These are the activations of a small neural network, seen along a few directions. Each row is one input.
Each table varies a few parts of the input and shows all the possible inputs, shuffled.
A made-up example of a description, with smaller parts first: one of 6 places along a line, together with either a single point or one of 9 places along a line or (one of 3 separate values, together with one of 8 places around a ring).
Shared parts are said once, and a part with two or three values counts as separate values.
In the rows, zero is written as 128.

Other details of the inputs shift rows strongly along two fixed directions, in all tables alike. That doesn't count.

A family of inputs:
row 1: [127 111 123 135 149 139 126 148 148 145 120]
row 2: [120 136 129 119 137 128 130 124 124 141 140]
row 3: [136 113 124 130 151 138 127 144 148 156 121]
row 4: [123 128 124 135 127 106 142 128 124 130 128]
row 5: [120 129 129 135 131 133 133 119 116 148 144]
row 6: [118 143 113  48  74 192  31 109 115  80  89]
row 7: [144 114 130 123 150 140 127 141 144 146 118]
row 8: [119 136 136 132 139 129 126 130 117 132 145]
row 9: [140 115 126 140 149 145 133 136 136 144 117]
row 10: [117 128 137 132 138 130 126 122 119 138 146]
row 11: [119 132 127 123 132 123 130 124 130 149 135]
row 12: [141 133 123 114  99 127 104 116 116  83 117]
row 13: [111 128 126 127 131 123 128 126 125 141 130]
row 14: [126 114 125 145 149 142 128 143 140 136 122]
row 15: [121 142 128 120 134 125 126 130 127 142 133]
row 16: [126 117 147 132 140 147 138 143 141 133 127]
row 17: [113 131 132 138 132 130 123 125 119 137 137]
row 18: [110 138 129 129 139 125 129 134 123 142 134]
row 19: [114 137 134 140 136 129 125 129 119 135 140]
row 20: [133 118 139 119 140 147 138 139 150 142 123]
row 21: [121 135 129 131 129 135 127 122 114 138 141]
row 22: [124 141 111  61  63 192  33 103 108  67  88]
row 23: [120 141 127 121 136 124 129 131 128 145 134]
row 24: [114 137 133 139 135 129 125 129 119 134 139]
row 25: [130 119 138 138 141 151 145 134 142 143 123]
row 26: [120 134 129 120 137 129 130 124 123 144 140]
row 27: [171 107 114 141  78 100 147 124 149  48  91]
row 28: [118 139 127 121 136 124 128 127 129 145 135]
row 29: [169 126 112 148  92  55 168 121 129  72 110]
row 30: [121 137 132 136 135 133 132 127 113 144 144]
row 31: [171 105 127 163 110  67 194 141 157  92 114]
row 32: [122 139 129 119 137 128 129 129 123 140 139]
row 33: [173 121 111 119  75  79 142 106 126  66 105]
row 34: [167 126 117 146 103  59 171 118 132  97 119]
row 35: [121 132 127 130 128 137 126 120 113 141 140]
row 36: [110 134 128 128 136 124 128 129 124 140 133]
row 37: [129 118 131 121 134 148 130 140 156 142 122]
row 38: [113 134 133 137 133 131 122 125 120 134 138]
row 39: [119 130 135 132 138 129 127 124 117 134 145]
row 40: [112 129 133 139 132 130 123 122 121 140 139]
row 41: [132 113 138 136 152 142 128 146 135 138 125]
row 42: [117 133 136 130 138 131 123 125 117 131 144]
Description of these inputs: one of 6 places around a ring, together with either one of 2 separate values or one of 5 places along a line.
Which other rows does row 27 become when the choice among 2 separate values takes its other values? List them by row number. -> row 14
Which other rows does row 9 become when the choice among 2 separate values takes its other values? List them by row number. -> row 25
List by row number the other rows that have the place on the ring of 6 in common with row 23. -> row 3, row 11, row 15, row 28, row 34, row 37

A family of inputs:
row 43: [117 136 119 109 118 127 114 118 125 143 121]
row 44: [187 109  99 137  64  81 128 111 131  42  80]
row 45: [128 131 145 151 147 112 149 124 107 140 163]
row 46: [145 121 127 110 128 156 120 130 133 129 121]
row 47: [115 120 122 129 125 143 108 122 128 130 119]
row 48: [139 116 124 172 123  73 172 132 139 115 132]
row 49: [128 114 137 145 145 134 145 134 137 142 133]
row 50: [134 116 128 128 139 152 109 131 135 131 117]
row 51: [ 97 131 126 131 128 134 112 134 126 123 122]
row 52: [178 125 143 190 141  47 215 124 111 115 164]
row 53: [101 132 160 215 205  75 241 158 136 205 193]
row 54: [120 126 115 118 127 137 115 121 124 142 126]
row 55: [115 124 122 133 126 141 107 136 132 127 121]
row 56: [128 138 130  98 128 138 119 134 138 129 125]
row 57: [125 130 125 116 121 149 125 119 127 136 129]
row 58: [115 135 131  98 128 130 119 130 136 132 127]
row 59: [120 127 139 126 135 156 119 143 135 118 121]
row 60: [115 142 125 137 157  96 153 139 132 169 152]
row 61: [105 146 131 130 129 130 110 115  93 133 151]
row 62: [126 127 132 107 129 142 122 127 132 144 123]
row 63: [103 145 119 104 122 118 113 123 129 136 131]
row 64: [112 123 138 127 132 144 121 139 134 117 121]
row 65: [112 147 140 131 122 137 120 109  98 126 157]
row 66: [135 118 134 126 132 162 119 132 136 127 122]
row 67: [134 125 118 143 148 113 149 131 126 158 139]
row 68: [125 120 138 129 131 158 121 140 140 126 126]
row 69: [128 135 116 110 122 129 110 124 126 141 118]
row 70: [193 105 110 142  75  75 142 121 142  40  85]
row 71: [127 136 125 106 141 126 116 135 137 140 126]
row 72: [135 134 135 132 137 131 117 120 101 128 143]
row 73: [142 120 120 112 136 147 111 129 132 136 119]
row 74: [114 144 126 132 131 129 111 116  92 132 144]
row 75: [117 141 129 109 117 140 124 117 127 142 128]
row 76: [105 149 128 101 116 130 121 121 131 132 135]
row 77: [132 118 126 110 128 152 119 127 132 134 122]
row 78: [111 128 134 129 114 150 119 126 135 121 128]
row 79: [140 128 124 107 132 136 112 129 134 140 116]
row 80: [187 111 115 154  92  62 159 129 138  47  91]
row 81: [119 116 136 128 125 147 120 134 139 121 123]
row 82: [136 130 132 105 130 150 119 131 134 141 122]
row 83: [109 132 121 131 129 137 107 138 125 120 117]
row 84: [121 126 132 130 121 151 124 120 130 128 127]
What do these inputs look like to the network? -> one of 6 places around a ring, together with either a single point or one of 6 places along a line
Changing only the place on the ring of 6 turns row 43 into row 82. The same change can be made to row 54. Which row results? -> row 46
A walk changes only the place on the line of 6. It starts at row 64 and steps to row 81. List the rest of the walk in order. -> row 49, row 77, row 62, row 58
A walk changes only the place on the ring of 6. It starts at row 71 and steps to row 60. List the rest of the walk in order. -> row 63, row 76, row 58, row 56
List by row number the other rows that have the place on the ring of 6 in common with row 70. -> row 50, row 71, row 72, row 73, row 79, row 80

A family of inputs:
row 85: [127 151 121 160 107  78 156 104  89 109 151]
row 86: [120 119 120  70  70 198  37 110 126  61  78]
row 87: [156 123 120 113  80  94 133 117 132  63 101]
row 88: [119 126 142 142 163 130 140 140 122 154 148]
row 89: [134 112 129 160 149 115 169 136 143 157 141]
row 90: [106 134 140 120 171 175 113 140 123 185 148]
row 91: [137 138 129 144 116  67 158 103 103 123 159]
row 92: [137 133 126 107 112 133 124 123 134 120 115]
row 93: [145 125 111 120 118 117 113 125 126 116 108]
row 94: [151 116 122 111  83 147 102 116 133  69  97]
row 95: [165 123 110 112  82  95 134 115 140  78  97]
row 96: [153 110 115 161 117  85 165 132 141 115 115]
row 97: [126 131 124 149 150  88 170 138 139 159 138]
row 98: [100 140 136  90 143 203  69 134 120 148 130]
row 99: [129 135 142 146 151 104 175 141 136 151 152]
row 100: [106 122 140 155 158 136 136 143 136 151 141]
row 101: [ 86 139 140 128 178 168 101 147 121 178 152]
row 102: [166 119 118 148 128  82 167 127 133 119 126]
row 103: [102 123 142 126 159 184 115 136 132 177 140]
row 104: [ 94 142 129  98 126 162  85 134 130 129 122]
What do these inputs look like to the network? -> either one of 2 separate values or (one of 3 separate values, together with one of 6 places along a line)
Which other rows does row 92 become when the choice among 3 separate values takes its other values? List them by row number. -> row 90, row 103
Which other rows does row 99 become when the choice among 3 separate values takes its other values? List them by row number. -> row 94, row 98
